Here are a small network's activations along a few directions, averaged over the inputs that share one value of a field.
Related values have similar rows: they may be neighbours, one step apart, or belong to one group.
(in the rows, 500 means zero)
Random noise pushes rows far along 15 fixed directions. That doesn't count. These rows show it; they differ only by the noise:
[561 601 449 487 550 367 461 559 306 291 414 486 412 537 404 409 372 355
 355 404 285 664 410 247 507 632 510 584 352]
[718 447 449 561 612 416 564 699 342 570 626 410 546 450 649 278 501 499
 605 472 661 454 767 581 392 966 590 372 328]
[523 580 431 582 563 301 373 416 468 474 397 555 688 402 343 469 511 549
 352 539 620 527 495 570 271 460 528 428 485]
[531 315 260 464 837 351 551 517 466 438 501 495 548 503 414 426 493 519
 332 373 472 581 653 628 486 520 437 254 385]
[310 637 557 629 450 564 388 646 453 270 612 420 587 326 493 295 584 670
 533 455 240 571 376 606 397 643 574 328 433]
[521 463 547 492 271 634 741 576 547 634 531 443 626 518 529 583 581 571
 390 602 489 673 238 465 455 608 548 499 576]
[465 383 611 428 674 448 357 510 466 656 569 420 366 444 454 385 575 361
 540 638 465 399 375 561 443 647 484 559 635]
[389 412 381 472 366 530 581 401 585 676 469 542 691 563 465 548 563 494
 509 611 494 576 495 537 603 272 344 419 613]
[418 399 479 429 650 338 621 524 494 353 482 522 548 228 391 521 595 644
 305 520 535 624 235 620 404 547 420 509 596]
[605 585 599 530 514 757 409 606 534 432 495 558 182 633 493 504 458 443
 503 308 418 448 488 442 473 514 636 580 398]
[591 606 686 412 383 771 417 464 469 482 574 495 607 578 442 541 623 638
 479 495 393 593 288 394 555 636 506 582 464]
[582 321 461 603 697 285 577 622 546 358 444 355 299 429 677 329 343 421
 572 622 396 346 772 522 664 771 636 478 437]
[595 275 530 277 741 420 481 280 608 442 349 626 467 405 385 543 547 463
 308 628 466 491 455 522 725 612 361 608 564]
[317 711 688 482 580 484 268 369 473 372 779 589 497 498 425 185 521 328
 491 505 256 559 295 419 484 758 481 559 262]
[261 643 326 561 446 537 588 801 309 456 877 538 144 469 754 422 472 462
 581 264 225 517 498 599 362 480 533 494 318]
[412 478 487 603 331 527 642 440 646 410 409 392 715 465 493 372 471 620
 640 550 451 564 609 514 578 574 552 274 487]
[452 493 581 562 447 746 287 644 613 610 452 661 322 253 520 533 715 598
 389 542 465 338 394 884 248 511 614 445 677]


Z, 15 values:
z11: [432 559 557 416 541 473 516 493 422 380 566 465 306 581 436 478 431 375
 518 435 349 595 288 279 606 474 434 688 453]
z5: [533 480 445 456 606 243 607 411 454 434 517 333 554 518 588 632 441 646
 498 594 501 460 577 416 564 482 625 534 493]
z14: [562 519 640 289 604 455 513 252 461 381 432 492 460 409 278 577 478 558
 456 300 663 560 377 406 337 722 526 496 471]
z13: [467 596 528 586 253 579 393 596 532 676 397 739 785 462 439 568 636 414
 382 595 749 577 363 562 492 178 306 555 659]
z7: [620 565 635 634 433 719 334 580 625 532 423 599 534 564 514 320 553 378
 613 510 643 422 579 458 569 558 564 484 455]
z8: [504 355 474 483 658 628 383 533 589 689 489 553 408 534 561 583 554 459
 414 523 463 341 700 788 486 446 509 389 560]
z6: [539 443 577 422 625 470 566 540 456 413 479 454 359 343 465 449 513 539
 654 387 713 463 485 573 406 584 425 570 567]
z15: [572 629 730 577 616 523 353 498 550 415 396 503 624 509 269 531 541 573
 398 417 740 488 320 425 322 428 606 539 529]
z3: [518 451 569 609 537 461 408 574 439 665 456 295 518 669 431 301 384 181
 676 493 616 490 583 388 408 582 500 370 561]
z4: [543 522 451 454 582 539 658 460 547 528 834 680 755 493 590 595 640 744
 433 403 818 549 459 612 467 498 408 493 334]
z2: [658 577 427 541 446 389 512 477 493 488 266 692 533 496 443 642 435 404
 266 509 735 559 511 493 432 311 470 679 482]
z9: [343 504 426 510 399 541 592 654 499 470 596 640 313 216 679 437 533 421
 354 473 311 520 405 754 318 731 509 423 488]
z1: [364 549 589 537 517 594 642 510 668 472 672 757 616 547 444 292 513 256
 386 359 673 677 340 421 515 605 389 449 278]
z10: [482 530 698 471 484 660 348 265 680 478 444 450 286 520 442 496 439 469
 612 480 385 317 522 483 451 600 689 460 530]
z12: [447 651 623 487 329 568 657 332 572 465 523 535 694 646 342 354 431 380
 521 382 574 723 382 300 470 583 529 421 339]
A value of Z combines one of 5 hidden first parts with one of 3 second parts; all combinations occur once.
z12 and z2 share the first part; z12 and z13 share the second. Which value has the first part of z13 and the second part of z2?
Answer: z8
z3 and z14 share the first part; z3 and z9 share the second. Which value has the first part of z9 and the second part of z14?
Answer: z10

B, 11 values:
b6: [549 447 427 564 465 396 574 501 552 320 262 369 402 548 513 604 377 520
 391 669 170 503 480 307 716 433 624 576 577]
b10: [733 562 660 590 626 455 404 540 532 354 487 440 509 512 498 530 484 667
 469 568 644 386 474 403 501 579 686 649 453]
b9: [409 526 331 423 557 303 609 578 204 476 546 291 550 440 411 484 484 607
 615 328 506 630 482 387 323 532 488 350 508]
b2: [730 460 390 510 432 532 611 801 325 676 504 568 595 393 648 749 622 612
 258 526 742 515 497 630 313 508 481 571 583]
b3: [558 601 567 416 378 556 348 334 496 668 391 661 495 459 414 711 578 489
 423 500 609 431 404 484 380 403 538 659 619]
b7: [787 427 531 528 486 384 524 691 333 436 456 286 539 509 695 495 440 624
 708 733 544 387 694 346 805 608 488 733 553]
b8: [614 670 695 661 596 679 558 914 466  76 582 587 388 484 562 544 515 715
 570 190 767 545 366 389 614 360 441 719 374]
b11: [577 527 714 536 519 678 465 545 627 606 607 465 309 633 524 559 520 444
 384 577 492 469 249 546 363 559 664 617 508]
b4: [637 187 675 457 438 599 729 557 684 636 466 430 672 377 649 596 669 681
 605 870 769 438 371 605 812 562 343 724 788]
b1: [375 481 512 672 684 163 511 580 528 442 611 468 450 541 499 332 320 199
 405 597 585 513 431 434 457 420 461 576 457]
b5: [543 847 342 599 191 195 277 248 225 247 173 378 880 511 387 693 313 718
 529 536 356 583 662 247 444 251 526 556 483]
B is arranged as a ring.
A walk along B starts at b3 and steps to its neighbour b9. Put b10, b2, b7, b1 in the order it reaches them.
Answer: b10, b7, b1, b2
Which values are neighbours of b11? Give them in the order they are listed.
Answer: b4, b5

V, 25 values:
v13: [572 469 477 528 493 362 522 475 511 387 353 434 435 476 563 552 355 477
 542 521 498 419 674 403 566 501 541 555 502]
v22: [510 537 466 511 464 330 620 565 327 474 604 272 642 361 552 532 565 793
 634 565 588 521 416 499 332 588 567 498 569]
v11: [419 502 538 524 280 358 456 509 405 440 363 362 625 257 538 544 522 662
 676 765 429 457 457 481 632 485 401 577 784]
v6: [418 484 360 687 505 483 392 593 580 375 456 454 563 420 527 462 500 682
 512 515 359 412 679 658 494 334 588 253 547]
v7: [530 526 547 680 245 811 686 636 697 593 520 558 512 595 534 428 521 479
 608 414 673 565 458 503 448 489 567 420 469]
v8: [414 584 457 653 692 156 377 528 496 360 508 606 501 464 386 410 419 356
 364 572 597 514 371 396 505 219 441 690 475]
v14: [542 310 610 660 513 603 550 595 817 620 456 558 468 496 601 519 541 428
 395 725 670 381 432 679 533 433 521 543 648]
v9: [686 528 308 589 373 487 563 712 388 573 159 536 258 516 507 599 386 298
 307 376 518 561 515 380 237 466 681 552 536]
v2: [429 592 605 629 363 679 395 608 616 433 450 581 305 456 603 458 494 429
 515 518 375 410 469 611 469 445 585 558 513]
v23: [346 602 317 524 222 255 457 505 341 512 352 600 518 334 603 473 410 306
 510 618 356 484 568 408 478 477 410 583 572]
v3: [571 500 512 539 652 400 672 637 446 561 723 396 465 674 575 527 416 371
 288 475 520 605 361 452 364 628 616 524 335]
v10: [525 505 585 525 579 558 357 494 513 205 293 461 678 578 310 357 433 506
 581 409 437 600 601 322 824 382 357 429 471]
v17: [383 362 615 407 525 725 718 556 635 548 724 385 335 631 595 547 540 532
 447 461 239 555 285 482 611 673 645 423 454]
v5: [549 520 625 430 584 552 489 219 688 280 470 460 372 552 474 680 387 691
 502 444 418 375 573 395 634 530 689 549 402]
v24: [471 480 547 349 495 539 559 339 553 526 424 542 448 380 462 648 566 612
 379 472 479 464 386 581 338 625 614 480 554]
v21: [389 559 600 514 513 387 565 343 605 491 515 478 614 482 379 549 496 538
 451 537 615 547 350 485 429 422 561 527 518]
v25: [597 582 440 316 213 731 652 537 346 354 379 721 444 385 529 577 495 567
 611 191 554 636 660 393 661 613 295 547 436]
v1: [653 562 489 603 143 626 660 699 428 674 250 539 597 588 402 491 466 327
 447 491 675 725 449 352 408 507 495 478 577]
v19: [530 426 425 552 407 333 484 616 480 452 206 597 591 233 487 501 560 473
 277 739 443 566 449 574 571 490 457 524 675]
v12: [488 417 465 531 457 586 611 576 531 664 384 403 384 493 389 571 517 530
 570 388 662 513 451 646 253 357 547 384 666]
v15: [475 745 358 537 225 480 454 454 327 324 346 567 574 355 422 654 475 761
 600 333 552 564 560 499 324 280 438 494 531]
v16: [389 616 397 498 338 607 594 423 575 542 564 627 337 555 566 542 471 519
 674 347 567 446 632 587 463 233 504 523 446]
v18: [565 505 485 540 480 470 500 467 608 664 452 572 357 708 637 609 386 258
 277 648 362 430 554 454 510 487 684 586 432]
v4: [568 683 442 491 581 433 249 302 355 450 431 475 453 634 353 417 355 401
 540 318 406 436 675 343 279 615 607 424 293]
v20: [486 696 715 459 350 419 589 294 601 370 441 633 489 387 465 421 440 422
 595 548 694 510 365 365 465 623 520 776 448]
V is arranged as a network in which each value has 4 neighbours.
Which values are neighbours of v15? Give them in the order they are listed.
Answer: v11, v7, v14, v12
Which values are neighbours of v8? Give them in the order they are listed.
Answer: v22, v6, v17, v19
Which values are neighbours of v18? Give them in the order they are listed.
Answer: v3, v24, v21, v20
A value of V combines one of 5 hidden first parts with one of 5 second parts; all combinations occur once.
v21 and v5 share the first part; v21 and v18 share the second. Which value has the first part of v18 and the second part of v5?
Answer: v23
v24 and v3 share the first part; v24 and v17 share the second. Which value has the first part of v17 and the second part of v3?
Answer: v10
v6 and v11 share the first part; v6 and v7 share the second. Which value has the first part of v7 and the second part of v11?
Answer: v15
v1 and v19 share the first part; v1 and v12 share the second. Which value has the first part of v12 and the second part of v19?
Answer: v16

C, 25 values:
c3: [622 603 571 558 363 448 700 381 574 421 525 508 740 428 507 435 447 616
 418 503 645 643 541 544 370 865 644 385 295]
c7: [358 647 425 579 421 609 448 590 484 552 774 713 591 599 635 351 543 418
 648 348 524 493 744 618 636 334 349 405 295]
c8: [249 354 299 528 663 467 617 604 624 420 453 690 155 413 530 329 426 198
 522 319 476 471 590 638 537 280 291 426 506]
c25: [573 407 458 426 571 423 641 439 585 662 576 617 332 465 597 571 492 391
 357 578 650 461 501 655 374 555 521 619 501]
c9: [644 495 595 426 463 506 589 558 426 468 489 350 166 496 581 502 416 468
 564 536 352 447 436 332 497 824 720 656 503]
c24: [470 272 496 420 797 548 506 525 490 672 921 270 397 589 681 426 580 638
 686 536 350 344 664 678 674 688 558 337 428]
c16: [609 385 510 518 541 369 462 514 500 401 356 344 472 476 562 639 448 540
 363 783 281 450 391 402 691 459 494 685 644]
c15: [656 571 484 415 246 732 569 344 665 351  74 598 308 474 493 647 393 548
 368 385 310 482 650 516 417 664 776 418 440]
c22: [402 547 396 540 434 471 471 204 628 479 605 463 772 591 478 487 438 609
 399 546 284 568 638 581 491 563 560 205 302]
c17: [572 520 505 349 612 636 317 484 382 509 461 614 358 379 381 509 638 613
 527 358 525 448 515 672 369 525 476 523 539]
c5: [483 520 590 591 428 709 356 477 613 641 515 533 546 557 365 365 534 398
 545 442 558 496 467 531 388 501 520 318 513]
c1: [697 313 381 314 543 498 627 661 292 672 461 443 715 460 511 618 679 580
 247 530 506 673 401 476 492 731 428 419 602]
c18: [655 492 534 501 622 350 339 517 402 327 404 456 736 460 538 449 559 585
 385 738 333 496 539 411 757 614 458 625 448]
c4: [559 364 397 395 603 377 519 369 445 747 521 509 437 574 490 527 423 350
 632 479 707 366 762 484 485 530 441 472 531]
c21: [668 608 471 622 420 540 468 621 441 323 487 620 797 552 544 391 536 530
 356 551 461 646 490 340 649 695 448 526 287]
c13: [604 308 412 226 530 505 594 502 287 509 264 262 365 421 412 606 467 585
 548 366 266 544 611 397 548 759 556 315 644]
c11: [432 532 294 570 300 577 525 522 453 705 506 552 693 494 448 427 588 510
 457 466 485 632 496 602 275 503 474 228 495]
c23: [494 468 578 469 732 775 676 767 476 465 846 466 423 643 500 481 607 542
 360 156 574 681 206 536 336 639 489 423 316]
c12: [336 557 712 448 442 591 495 329 627 444 751 408 604 599 662 475 544 587
 715 650 318 428 476 445 791 533 532 566 444]
c20: [535 434 549 666 149 759 650 732 720 772 457 658 599 456 730 594 623 460
 461 700 691 439 444 607 540 461 518 552 663]
c6: [479 627 496 467 267 543 429 348 526 531 338 664 619 529 423 502 525 374
 363 588 359 620 341 319 546 477 495 583 500]
c19: [414 416 499 444 428 588 481 502 544 669 616 532 364 497 674 465 555 436
 551 667 271 414 595 654 663 578 515 470 541]
c14: [531 557 547 599 478 373 424 648 346 512 449 306 438 413 634 402 431 484
 683 541 529 334 685 536 313 692 676 464 538]
c10: [302 600 710 477 418 627 364 544 485 619 702 610 210 286 559 450 595 459
 673 436 614 307 363 704 231 623 523 636 571]
c2: [538 671 612 652 443 517 396 625 407 501 603 310 405 567 630 592 426 612
 611 485 483 374 572 522 324 502 736 540 480]
C is arranged as a network in which each value has 4 neighbours.
Which values are neighbours of c20? Give them in the order they are listed.
Answer: c1, c4, c21, c23
Which values are neighbours of c9? Give them in the order they are listed.
Answer: c24, c17, c11, c6
Which values are neighbours of c2? Give them in the order they are listed.
Answer: c3, c7, c14, c10
A value of C combines one of 5 hidden first parts with one of 5 second parts; all combinations occur once.
c2 and c10 share the first part; c2 and c25 share the second. Which value has the first part of c25 and the second part of c10?
Answer: c16
c19 and c24 share the first part; c19 and c17 share the second. Which value has the first part of c17 and the second part of c24?
Answer: c9
c4 and c13 share the first part; c4 and c20 share the second. Which value has the first part of c20 and the second part of c13?
Answer: c1
